These are the activations of a small neural network, seen along a few directions. Each row is one input.
Each table varies a few parts of the input and shows all the possible inputs, shuffled.
Descriptions start from the smaller parts, as in this example, which fits no table here: line(6) and (point or ring(9) or (values(2) and ring(8))).
Shared parts are said once, and a part with two or three values counts as separate values.

A family of inputs:
r1: 17; -29; 33; 43; -35; 13; 27; -38; -10; 5; -55; -4; -54; 12; -78
r2: 6; 16; -39; 1; 61; 10; -22; -6; -38; -60; 21; 8; 72; -45; -33
r3: 18; -4; 33; 43; -60; 21; 23; -31; -21; 15; -70; -10; -38; 19; -75
r4: -20; 16; 25; 33; -2; -26; -42; 40; 22; 30; 3; -11; -12; 44; 59
r5: 4; -10; 2; -63; -26; 19; 31; 30; 16; 26; 18; 8; -14; -14; 62
r6: 4; -21; -22; -74; -17; 14; 23; 1; 31; 29; 35; -2; -16; -15; 52
r7: 8; -35; 8; -51; -10; 33; 21; 32; 19; 10; 28; -17; -47; -11; 67
r8: -19; 39; -36; 2; 46; 6; -2; 9; -54; -67; 5; 17; 75; -22; -27
r9: -19; 38; -34; 17; 40; 29; -19; 18; -62; -75; -1; -11; 58; -14; -17
r10: -22; 18; 21; 18; 7; -50; -28; 32; 31; 35; 7; 18; 6; 35; 49
r11: 47; -24; 20; 24; -37; -8; 21; -67; -4; 21; -50; 9; -27; -9; -80
r12: -14; 7; 13; 30; 11; -48; -29; 1; 55; 11; 38; -5; 3; 20; 44
r13: -18; 12; -31; 13; 63; 20; -13; 11; -53; -82; 16; -10; 42; -22; -22
r14: 28; -5; 28; 22; -46; -5; 30; -35; -20; 37; -72; 24; -24; 5; -82
r15: -17; -7; 28; 33; 24; -35; -34; 32; 33; 25; 19; -10; -29; 37; 54
r16: -4; -6; 6; -43; -40; 45; 23; 34; 14; 3; 20; -26; -30; 0; 69
r17: 16; -22; -6; -55; -23; 17; 30; -5; 40; -6; 45; -15; -15; -25; 62
r18: -15; 24; -54; -13; 61; 7; -22; -3; -41; -41; 19; 13; 73; -32; -46
r19: 27; -15; 6; 11; -36; -10; 21; -64; -4; 40; -54; 16; -27; 5; -92
r20: -25; 9; -2; 10; 17; -51; -37; 8; 47; 44; 27; 8; 3; 30; 34
Changing only one part turns r11 into r1. The same change can be made to r2. Which row results? -> r13
Describe the family of inputs behind these rows. -> values(4) and ring(5)
Change only the ring(5) part in r12. List by row number the other rows that result. -> r4, r10, r15, r20
Change only the ring(5) part in r6. List by row number the other rows that result. -> r5, r7, r16, r17

A family of inputs:
r21: 12; 3; 7; -15; -43; 40; 44; -4; -50; -6; -55; 4; -22; 1; -36
r22: 33; -6; 10; -23; -65; 26; 45; -35; -11; 19; -37; 4; -18; -8; -32
r23: -3; 16; -35; -15; 2; 1; 15; -38; -37; -7; -29; 24; 34; -16; -84
r24: -36; 33; -7; 30; 25; -41; -34; 11; 18; 18; 12; 14; 40; 28; -7
r25: -7; 11; 28; 14; -35; -33; -12; 9; 37; 47; -7; 1; -27; 38; 45
r26: -14; -11; -2; -43; 4; 36; 10; 58; 5; -24; 41; -23; -10; -5; 95
r27: -3; -8; -21; -59; 17; -14; 4; 5; 45; 1; 64; 6; 5; -20; 77
r28: -27; 15; 32; 28; -19; -3; -10; 49; 7; 27; -15; -5; -18; 38; 36
r29: -12; 12; 15; 14; -11; -49; -10; 0; 51; 49; 10; 18; 10; 24; 17
r30: 21; -31; 11; 22; 5; -21; 2; -49; 29; 8; 2; 2; -31; -10; -52
r31: -27; 11; -43; -42; 52; 2; -17; 24; 16; -23; 73; -7; 41; -23; 46
r32: 20; 19; -16; 4; -7; 27; 15; -9; -69; -27; -53; 13; 40; -20; -57
r33: 6; -28; 28; 35; 0; 26; 1; -1; -13; -14; -26; -23; -57; 6; -33
r34: -1; -9; -9; 47; 34; -12; -12; -40; -4; -34; 4; -5; 12; -6; -67
r35: 0; -21; -11; -61; -4; 13; 1; 25; 39; 14; 50; -15; -25; -8; 95
r36: -9; 12; -25; -33; 49; 13; -26; 49; -25; -39; 42; -8; 31; -20; 71
r37: 16; -9; 7; 57; 33; 9; -21; -11; -37; -42; -24; -13; 8; -8; -46
r38: 24; -6; -7; -28; -38; 1; 43; -46; -1; 23; -23; 25; 11; -21; -60
r39: -22; 32; 7; 37; 26; -28; -46; 39; -21; 12; -18; 12; 27; 29; 13
r40: 31; -35; 30; 30; -25; 7; 9; -37; 22; 1; -11; -24; -49; 1; -22
Describe the family of inputs behind these rows. -> line(4) and ring(5)
Changing only the ring(5) part turns r37 into r34. The same change can be made to r32. Which row results? -> r23
Change only the line(4) part in r40. List by row number the other rows that result. -> r22, r25, r35
